A small network was shown many inputs. Here are its activations along a few directions, one row for each input.
Each table varies a few parts of the input and shows all the possible inputs, shuffled.
A made-up example of a description, with smaller parts first: one of 5 places around a ring, together with either a single point or one of 9 places along a line or (one of 2 separate values, together with one of 6 places along a line).
Shared parts are said once, and a part with two or three values counts as separate values.

Other details of the inputs vary at random and push rows far along three fixed directions, the same in every table; ignore that.

Table:
row 1: [ 39 -39  36  13  20  26  36   1  -3 -26 -15  11  13]
row 2: [ 30 -39  37  23  25  24  38 -12  -4 -12 -22  -2  17]
row 3: [-41 -59 -31 -16   5 -18  38   0 -44  -1  -1   5  47]
row 4: [ 37 -34  38  16  18  21  38  -5 -12 -19 -31   4  12]
row 5: [  8  21   2   0  -6  21   0 -32  16  -3 -14   4 -45]
row 6: [  4  16  27  -7 -25  22   5 -21  27  -3   4   4 -36]
row 7: [ 43 -47  49   5  20  11  21  -1   1  -8 -14  14  14]
row 8: [ 41 -44  40   9  19  15  18 -17  -1 -30 -15  11  16]
row 9: [ 44 -43  26  16  23  20  26  -8   1 -33 -17  12  12]
row 10: [-26  25  17  44  43 -27 -39  71 -49 -35  -6 -29  61]
row 11: [-33   7 -56 -42 -51  -9  20  -5 -10  16  31   1   0]
row 12: [-67 -10 -53 -33 -30 -26   9  -6  -5  34  12   3 -10]
row 13: [-20  -1 -67 -45 -34 -32   4 -13   2  19  29   4  -9]
row 14: [  9 -56 -31 -29  -9 -32  42  14 -27   4  12   4  49]
row 15: [-18  83 -18  21   9 -29 -71  57   4  -1  29 -28  16]
row 16: [  4  21   3  -4  -7  35   0 -20  24  -2   0  19 -37]
row 17: [ 10  16  15   0 -17  13   8 -11  28  16 -16   2 -44]
row 18: [ 14  14   1  -2  -2  11  -8 -24  23  12 -15   8 -49]
row 19: [-27   8  13   2  -7  32   1  -6  20  -9  -5  24 -49]
row 20: [ -2 -53 -39 -14  -6 -29  41 -16 -31  -5   4 -11  54]
row 21: [-19  -4 -63 -40 -46 -36   9  -8  10  16  25  -1  -6]
row 22: [-19  87 -14  32  -7 -37 -58  43  -3 -20  15 -52  15]
row 23: [-23   0  26  -6  -7  17 -14  -8  23   9  -4  28 -48]
row 24: [-26   5 -67 -43 -38 -23  11 -20  -5   4  31   0  -6]
row 25: [ 18  20  15  29  48 -45 -58  55 -31 -26  19 -30  66]
row 26: [-35  14 -62 -40 -42 -17  15 -20 -16  20  11   1   1]
row 27: [ 19  24   8  43  38 -47 -42  63 -29 -25  -3 -41  65]
row 28: [ 10  12  10  -4 -13  28  -1  -4  28  17   1  16 -42]
row 29: [ 41 -49  27  23  33   9  21 -14   7  -5 -26   3  12]
row 30: [  1  56  32  14   2  28 -40  -6  26  -8   5   2 -32]
row 31: [-34 -59 -18 -30  -5 -22  28   4 -47 -11  10  19  47]
row 32: [-27  91  -8  28  -7 -20 -55  53 -15  -5  18 -46  17]
row 33: [  8  10  23 -10 -17  24  -9 -13  25  20   4  15 -38]
row 34: [  7  53  27  22  -1  22 -31  14  24  15 -12  -7 -42]
row 35: [  8  13  16 -12  -7  20 -16 -22  28  16   0  22 -36]
row 36: [-29  -2 -66 -36 -28 -34   6 -26   1  33  21  -9  -6]
row 37: [  0 -56 -30 -19  -4 -33  44   1 -28  17   4  -9  52]
row 38: [ -5  57  20  30  11  31 -30 -10  28   3  -5 -11 -32]
row 39: [-36   3 -63 -37 -31 -24   8 -20  -1  41  18  -2   2]
row 40: [-21  38  28  24  11  20 -38  24  31  -3  -4  12 -52]
row 41: [  1  12  11   5  -7  27   1 -17  27  30  -7   2 -38]
row 42: [ 15   5  17  -7 -17   7 -12 -23  38   5   0   9 -40]
row 43: [ 40 -37  27  11  36  19  17  -5 -11   1 -34  21  12]
row 44: [  4 -33  -4   5  13   0  28   4 -35   0  -1 -10  50]
row 45: [ 40 -41  36   5  31  18  12 -22 -10 -27 -11  16  13]
row 46: [  2  17  24  -8 -21  33  -2 -20  18   5   5  11 -34]
row 47: [ 34 -40  24  21  40  21  23 -26  -8 -16 -21   4  12]
row 48: [-20  19  16  42  48 -37 -45  79 -42 -20  -8 -25  57]
Each input here is: one of 2 separate values, together with one of 4 places along a line, together with either a single point or one of 5 places around a ring.
The inputs of row 30 and row 38 match in every part but the place on the line of 4. If row 42 is changed in the same way as row 30 into row 38, which row does it become? -> row 29
The inputs of row 28 and row 41 match in every part but the place on the line of 4. If row 15 is changed in the same way as row 28 into row 41, which row does it become? -> row 39
Change only the place on the ring of 5 in row 24. List by row number the other rows that result. -> row 1, row 9, row 11, row 16
List by row number the other rows that have the place on the line of 4 and the choice among 2 separate values in common with row 30. -> row 6, row 8, row 31, row 45, row 46
Change only the place on the ring of 5 in row 7. List by row number the other rows that result. -> row 25, row 33, row 35, row 42
List by row number the other rows that have the place on the line of 4 and the choice among 2 separate values in common with row 10. -> row 4, row 5, row 22, row 26, row 32

Table:
row 49: [-17 -47 -49 -43   7 -41  -2  15 -44   2  26  25  50]
row 50: [ 17 -52  11 -23 -23  32  64 -28 -15 -21  -8  24   9]
row 51: [ -2 -22   0  16  20 -44 -10  29 -15 -19  -1 -19  35]
row 52: [-17  77  13  24 -32  21 -15   9  30  -9  -2 -29 -50]
row 53: [ -4 -13 -20  19  39 -28 -12  32 -26   2 -12  -8  37]
row 54: [ 22  22  64  37  32  30 -21  42 -14 -29   1  -4  25]
row 55: [ -1 -14   9   2  17 -22 -12  55 -27  16   3   3  44]
row 56: [-10  -7  -1  25  14 -25   8  14 -28 -29  -3 -35  45]
row 57: [ 34 -74  51   0  10  56  60 -63   9 -31 -30  35 -17]
row 58: [108  32  41  38  24  -3 -21  18  19 -12   3 -40  34]
row 59: [103  32  22  40  49  -5 -35  -2  15 -18  -2 -34  30]
row 60: [-32  76   3  19   2  31 -42  -6  19  19  -3  -6 -47]
row 61: [  73  -16   -5  -38  -48   28   38 -107   77   36   -2   10  -77]
row 62: [ 36 -69  38  -9  30  68  48 -56  -5 -14 -29  57 -21]
row 63: [-39  40 -57 -18 -29 -33 -25   0  14   8  13  -8 -35]
row 64: [ -8 -43 -41 -27 -21 -51  32  31 -34  -2   9  -5  47]
row 65: [-24  61   3   9   8  11 -60   9  32  28  -1  10 -57]
row 66: [-28  53  11  25  -4  -2 -42   8  47  23  -5 -16 -57]
row 67: [  6 -54  12 -20  -8  35  60 -19 -20  23 -20  27   9]
row 68: [-35 -37 -44  -8  -6 -35  39  -1 -43  11   1 -26  60]
row 69: [  3  15  59  52  51  19 -27  23 -10  -8 -17 -17  24]
row 70: [-29  58 -27 -12 -22 -10 -48   0  27  -8  23   5 -44]
row 71: [ -2 -20   7   4  16 -35 -19  26 -16 -30  15  -5  43]
row 72: [ 20  25  32  58  51  16 -17  17 -13 -44 -26 -23  14]
row 73: [ 49 -84  57 -22  13  50  44 -19  13   2 -22  67 -27]
row 74: [ -8 -41 -35 -38 -25 -42  22  28 -36 -13  25   8  55]
row 75: [-12 -40  15 -38 -28  41  26 -67  55  53 -21  55 -96]
row 76: [-32  57 -16   1 -34  -9 -23  27  31  33   6 -14 -45]
row 77: [-65  -3 -69 -72 -63 -48 -11 -13   5  36  51  15 -15]
row 78: [ 21  27  39  47  47  25 -26  14 -15 -56 -10  -9  22]
row 79: [-67  25 -83 -46 -79 -23  38  -9 -10  44  21 -21  -7]
row 80: [-30  78  -7  32   0  26 -28  -8  25  10 -12 -22 -50]
row 81: [-31 -40 -31 -31  -9 -31  19   0 -47  -4  29  -2  63]
What do these inputs look like to the network? -> one of 3 separate values, together with either a single point or (one of 2 separate values, together with one of 5 places around a ring)
The inputs of row 80 and row 68 match in every part but the choice among 3 separate values. If row 65 is changed in the same way as row 80 into row 68, which row does it become? -> row 75
Change only the choice among 2 separate values in row 71. List by row number the other rows that result. -> row 57

Table:
row 82: [-32 -46 -39 -28   1 -46   8   5 -45 -23  21   6  60]
row 83: [  4  45  35  24 -17  12 -17  26  25 -16  -1 -17 -30]
row 84: [-17 -48 -55 -18 -13 -33  50  -5 -45 -15   1 -13  52]
row 85: [-14  21  20  26  12   8 -19  -5  30  15 -23  -5 -41]
row 86: [-45  55 -29 -18 -46 -17 -17  34 -16  17  33 -22  17]
row 87: [ 68 -40  15  -3  28   1   9 -32  -6 -30   2   7  32]
row 88: [ 18  -7 -41 -57 -76 -10  44 -48  20  28  27  -7 -13]
row 89: [-16  58  46  34  -7   7 -35  37  21 -14   4 -25 -16]
row 90: [ -6  20  13  11  -4  53  14 -33  15   5 -18  10 -42]
row 91: [-23 -38 -46 -36   2 -28   9   5 -58 -10  23  15  65]
row 92: [ 27 -30   9  19  29  21  37  -4 -24 -24 -26   2  26]
row 93: [  8  62  32  23 -10  18 -23  35  17 -10   2 -15 -21]
row 94: [ 75 -43  22   0  27 -11   4  -3   6   0   2   4  33]
row 95: [ 29 -27  15   8  39   6  -1   9 -25 -38  -8  20  29]
row 96: [ -5  61  30  25  19   7 -67  46  18  10  11  -2 -16]
row 97: [-29  46 -46 -22 -24 -44 -40  44   1  19  35  -9   5]
row 98: [ 10  26   6  16  10  19  -9  -6  26  19 -25   4 -46]
row 99: [ 23 -34  19  14  36  -4  -3   8 -19 -46  -8  12  25]
row 100: [  6 -33  38  17  45  -4 -16  39 -19  -3  -2  13  34]
row 101: [-54  -1 -49 -26 -45  -9  30 -35   2  10   7  -7 -17]
row 102: [ 58 -33   1 -21 -17  35  44 -88  54  40 -28  20 -67]
row 103: [  55  -38    1  -26  -33   58   71 -112   50   15  -23   22  -69]
row 104: [ -1 -30  31  14  46   8 -11  10 -30 -32  -2  17  33]
row 105: [-32  -2 -59 -27 -36 -30  14 -16   8  32  -1  -6 -26]
row 106: [-24  66  48  34  -1  16 -40  43  10  -6  10 -23 -12]
row 107: [  2 -39  24  25  49   4   8  11 -24   9 -28   3  27]
row 108: [-33  28 -43 -21 -31 -50 -33  34   8  13  31 -11  -5]
row 109: [-23  19  22  17   1  44   8 -27  16   0 -15   2 -42]
row 110: [-43  19 -55 -25 -25 -17  -3  -6  -7  46   6  -4  -8]
row 111: [ 13 -37  36  19  40 -15 -14  36  -8 -12  -6   9  32]
The inputs of row 83 and row 99 match in every part but one. If row 106 is changed in the same way as row 83 into row 99, which row does it become? -> row 104
What do these inputs look like to the network? -> one of 5 separate values, together with either a single point or one of 5 places around a ring
List by row number the other rows that have the choice among 5 separate values in common with row 110. -> row 85, row 98, row 102, row 105, row 107
Change only the choice among 5 separate values in row 96. List by row number the other rows that result. -> row 86, row 90, row 91, row 110
List by row number the other rows that have the choice among 5 separate values in common with row 90. -> row 84, row 92, row 101, row 103, row 109
